Small tables with named rows and columns. After each table, cells are looked up by row and column.

bulilo.csv
,pebuz,bugabir
gorevo,61,122
mupe,105,193
bolog,162,134
mep,116,156
zuto,95,47

gorevo, pebuz: 61
zuto, bugabir: 47
bolog, pebuz: 162
gorevo, bugabir: 122
mupe, pebuz: 105
mupe, bugabir: 193
Row with the largest pebuz: bolog

Table debimun
|  | vero | muvaloz |
|---|---|---|
| veridu | 677 | 218 |
| dopa | 686 | 743 |
| fofuper | 770 | 114 |
| tofipu | 609 | 345 |
| vagovis | 644 | 813 |

What is the vero of veridu in debimun? 677
What is the muvaloz of vagovis in debimun? 813
What is the vero of tofipu in debimun? 609
What is the muvaloz of dopa in debimun? 743
What is the vero of dopa in debimun? 686
What is the vero of vagovis in debimun? 644
What is the vero of fofuper in debimun? 770
What is the muvaloz of fofuper in debimun? 114
What is the muvaloz of veridu in debimun? 218
Row with the largest muvaloz: vagovis

Table dusadud
|  | kupi | gusa | mus | zapo | viraku | tum | motulib | mupa |
|---|---|---|---|---|---|---|---|---|
| nud | 50 | 39 | 51 | 44 | 41 | 43 | 52 | 61 |
| kufubad | 71 | 25 | 25 | 37 | 60 | 42 | 36 | 61 |
| muz | 44 | 13 | 41 | 60 | 24 | 49 | 67 | 61 |
| volafi | 42 | 13 | 48 | 52 | 36 | 47 | 65 | 61 |
| kuli | 45 | 28 | 62 | 42 | 69 | 36 | 53 | 61 |
| vemo | 45 | 44 | 71 | 69 | 26 | 38 | 59 | 61 |
| resala | 47 | 43 | 61 | 44 | 47 | 49 | 60 | 61 |
| mal | 42 | 33 | 60 | 52 | 39 | 40 | 58 | 61 |
| zon | 34 | 37 | 59 | 44 | 46 | 38 | 61 | 61 |
| fisote | 52 | 59 | 61 | 58 | 24 | 41 | 64 | 61 |
| bufen | 63 | 23 | 32 | 23 | 67 | 54 | 55 | 61 |
| duvital | 62 | 77 | 74 | 52 | 38 | 11 | 41 | 61 |
| sula | 70 | 10 | 38 | 66 | 61 | 39 | 72 | 61 |
| rozuko | 41 | 51 | 77 | 49 | 36 | 30 | 68 | 61 |

zapo of bufen = 23
gusa of rozuko = 51
motulib of volafi = 65
kupi of bufen = 63
kupi of volafi = 42
mupa of bufen = 61
motulib of resala = 60
tum of duvital = 11
gusa of vemo = 44
mus of volafi = 48

pananeb
         kudugom  pozufal  fur  bibeta  zav
tonageg       38       68   48      65   48
lif           51       18   48      20   54
ren           29       59   48      56   45
sigubu        63       49   48      59   38
votabe        60       66   48      69   39
koz           49       77   48      79   39
nobe          45       32   48      42   46
mifo          32       54   48      66   36
tidopu        46       70   48      66   49
fekalub       43       49   48      22   70
faz           45       40   48      65   32
fulum         51       55   48      82   21

kudugom of fekalub is 43
bibeta of ren is 56
pozufal of votabe is 66
pozufal of sigubu is 49
pozufal of fulum is 55
kudugom of tonageg is 38
pozufal of nobe is 32
zav of faz is 32
kudugom of nobe is 45
zav of tonageg is 48
bibeta of koz is 79

Table tez
	zit	viroror	vaf	gibib	fudeku	biz	pazo
relu	36.2	20.0	11.7	-71.4	-10.3	59.3	-37.4
mege	38.5	19.4	5.6	-74.3	-10.4	61.7	-37.3
detukap	39.6	18.6	-3.1	-76.2	-10.0	63.2	-36.9

relu, viroror -> 20.0
detukap, biz -> 63.2
relu, gibib -> -71.4
detukap, vaf -> -3.1
mege, pazo -> -37.3
detukap, fudeku -> -10.0
mege, fudeku -> -10.4

Table zazap
         dira  bopa  bup  per  paz
fima      155    99  231   86   82
babede     91   103  153  183  107
tubo      125    89   74  178  109
sabaso     96   124   51   33  109
kepefaf    76   114   67  123   99
mas        95    94    1   82  119
kaso      120   122  127   87  115
fum       112   135   68   39  100

dira of fum is 112
paz of babede is 107
dira of mas is 95
bup of tubo is 74
per of kepefaf is 123
dira of kepefaf is 76
bopa of tubo is 89
paz of fima is 82
bup of mas is 1
Which row has the largest paz? mas

deg:
,kuvegob,koter,nisugu,duk
dovut,96,97,126,143
zalu,128,150,205,102
potug,130,141,174,115
vogip,42,44,118,156
lubu,145,126,101,132
ragon,137,229,138,148
von,136,210,137,145

What is the nisugu of zalu in deg?
205
What is the duk of zalu in deg?
102
What is the duk of von in deg?
145
What is the kuvegob of ragon in deg?
137
What is the nisugu of potug in deg?
174
What is the kuvegob of von in deg?
136
What is the koter of ragon in deg?
229
What is the duk of potug in deg?
115
What is the koter of von in deg?
210
What is the duk of dovut in deg?
143
What is the nisugu of von in deg?
137
What is the kuvegob of potug in deg?
130
What is the kuvegob of dovut in deg?
96
What is the duk of vogip in deg?
156
What is the nisugu of vogip in deg?
118
What is the duk of lubu in deg?
132

mobepu
         romatel    mel  kavotu
linalub    60.83  55.20   48.22
fuv        24.85  83.40   64.25
rup         9.80  38.81   49.46

What is the mel of rup in mobepu? 38.81
What is the romatel of fuv in mobepu? 24.85
What is the kavotu of fuv in mobepu? 64.25
What is the kavotu of rup in mobepu? 49.46
What is the kavotu of linalub in mobepu? 48.22
What is the romatel of linalub in mobepu? 60.83
What is the mel of linalub in mobepu? 55.20
What is the mel of fuv in mobepu? 83.40
What is the romatel of rup in mobepu? 9.80

Table futuvan
cols = zoruli, zav, lav, tipuz, dakav, fonetes, gik
rup: [3.43, 5.71, 3.33, 5.49, 3.93, 3.74, 3.06]
ved: [5.98, 5.52, 3.89, 4.13, 3.10, 9.13, 5.39]
mez: [5.75, 5.69, 3.97, 3.95, 4.06, 6.91, 2.88]
kemabam: [2.57, 4.57, 3.89, 2.66, 4.26, 6.51, 7.23]
pazime: [6.59, 4.06, 3.20, 3.28, 2.87, 6.99, 2.20]
biv: [3.37, 6.51, 5.57, 4.49, 7.79, 6.81, 3.87]
ros: [5.58, 4.48, 2.67, 4.83, 3.33, 4.72, 6.80]
gevumuk: [3.17, 5.33, 5.82, 4.49, 4.24, 2.87, 4.20]
mupofik: [4.43, 4.04, 3.04, 1.43, 3.66, 3.58, 6.09]
gurul: [3.63, 5.94, 6.35, 4.54, 7.74, 6.67, 3.01]
rafo: [6.21, 4.25, 4.24, 5.43, 3.59, 5.06, 4.30]
nol: [3.65, 3.76, 3.90, 6.29, 6.55, 3.33, 3.88]
lozasam: [4.89, 3.16, 3.95, 4.27, 2.80, 4.29, 5.55]
tubil: [4.48, 6.02, 5.30, 4.76, 7.90, 6.36, 2.94]

gik of gurul is 3.01
zav of tubil is 6.02
lav of ros is 2.67
zav of nol is 3.76
dakav of ros is 3.33
lav of biv is 5.57

kamobu:
fields: libosa, vomepi, rak, sopun, mer, bunelel
filok: [137, 55, 128, 112, 43, 181]
tis: [150, 80, 150, 120, 76, 183]
setara: [175, 54, 149, 112, 59, 180]
banuna: [139, 37, 117, 124, 27, 154]
mun: [109, 198, 100, 186, 209, 100]
dus: [136, 169, 179, 91, 157, 154]
rudo: [106, 230, 124, 145, 253, 83]
feg: [148, 65, 155, 66, 63, 145]
basa: [128, 78, 119, 129, 93, 117]
bar: [110, 186, 120, 138, 197, 82]

feg, mer => 63
mun, bunelel => 100
rudo, mer => 253
tis, mer => 76
filok, sopun => 112
basa, libosa => 128
rudo, rak => 124
mun, rak => 100
dus, mer => 157
filok, rak => 128
setara, sopun => 112
dus, rak => 179
mun, libosa => 109
rudo, sopun => 145
tis, sopun => 120
banuna, libosa => 139
feg, bunelel => 145
feg, vomepi => 65
Which row has the largest rak? dus

renam =
cols = nunudi, kibok, mirusun, kazi, basoso, gel
mov: [6.58, 4.03, 7.02, 6.83, 6.27, 3.47]
feb: [1.82, 7.01, 2.70, 3.33, 3.60, 6.43]
tirofu: [7.24, 2.56, 7.48, 6.96, 6.36, 3.56]
divisev: [2.10, 5.69, 3.30, 3.71, 3.77, 6.69]
luridaz: [7.08, 2.23, 7.59, 6.92, 6.46, 3.91]
pavu: [3.95, 3.06, 5.16, 4.54, 4.17, 6.18]
tele: [6.15, 2.05, 7.04, 6.47, 5.23, 4.45]
dukifud: [2.21, 5.74, 4.67, 4.84, 4.95, 6.85]
lon: [1.89, 6.49, 3.11, 3.89, 3.83, 6.38]

basoso of luridaz: 6.46
mirusun of tele: 7.04
kibok of tele: 2.05
basoso of divisev: 3.77
gel of dukifud: 6.85
kibok of pavu: 3.06
mirusun of pavu: 5.16

Table tuzug
|  | sudete | leg | misa | tob | guronuz |
|---|---|---|---|---|---|
| tum | 163 | 171 | 92 | 181 | 143 |
| lupipur | 137 | 178 | 90 | 215 | 173 |
| mim | 213 | 61 | 53 | 82 | 186 |
| vomu | 107 | 133 | 194 | 44 | 209 |
| git | 141 | 98 | 107 | 47 | 134 |
| zugiga | 123 | 47 | 154 | 123 | 127 |
| dadim | 92 | 115 | 57 | 74 | 130 |
| raf | 108 | 190 | 185 | 124 | 145 |
| pobufet | 54 | 63 | 92 | 128 | 200 |
| tafo | 83 | 158 | 56 | 133 | 162 |
| muza | 75 | 181 | 68 | 127 | 74 |
| dukilam | 50 | 51 | 78 | 94 | 45 |
| mapopu | 98 | 44 | 161 | 212 | 69 |
| kamo | 211 | 57 | 104 | 99 | 107 |

raf, sudete -> 108
lupipur, tob -> 215
tum, leg -> 171
mapopu, guronuz -> 69
dukilam, sudete -> 50
kamo, guronuz -> 107
Row with the largest sudete: mim

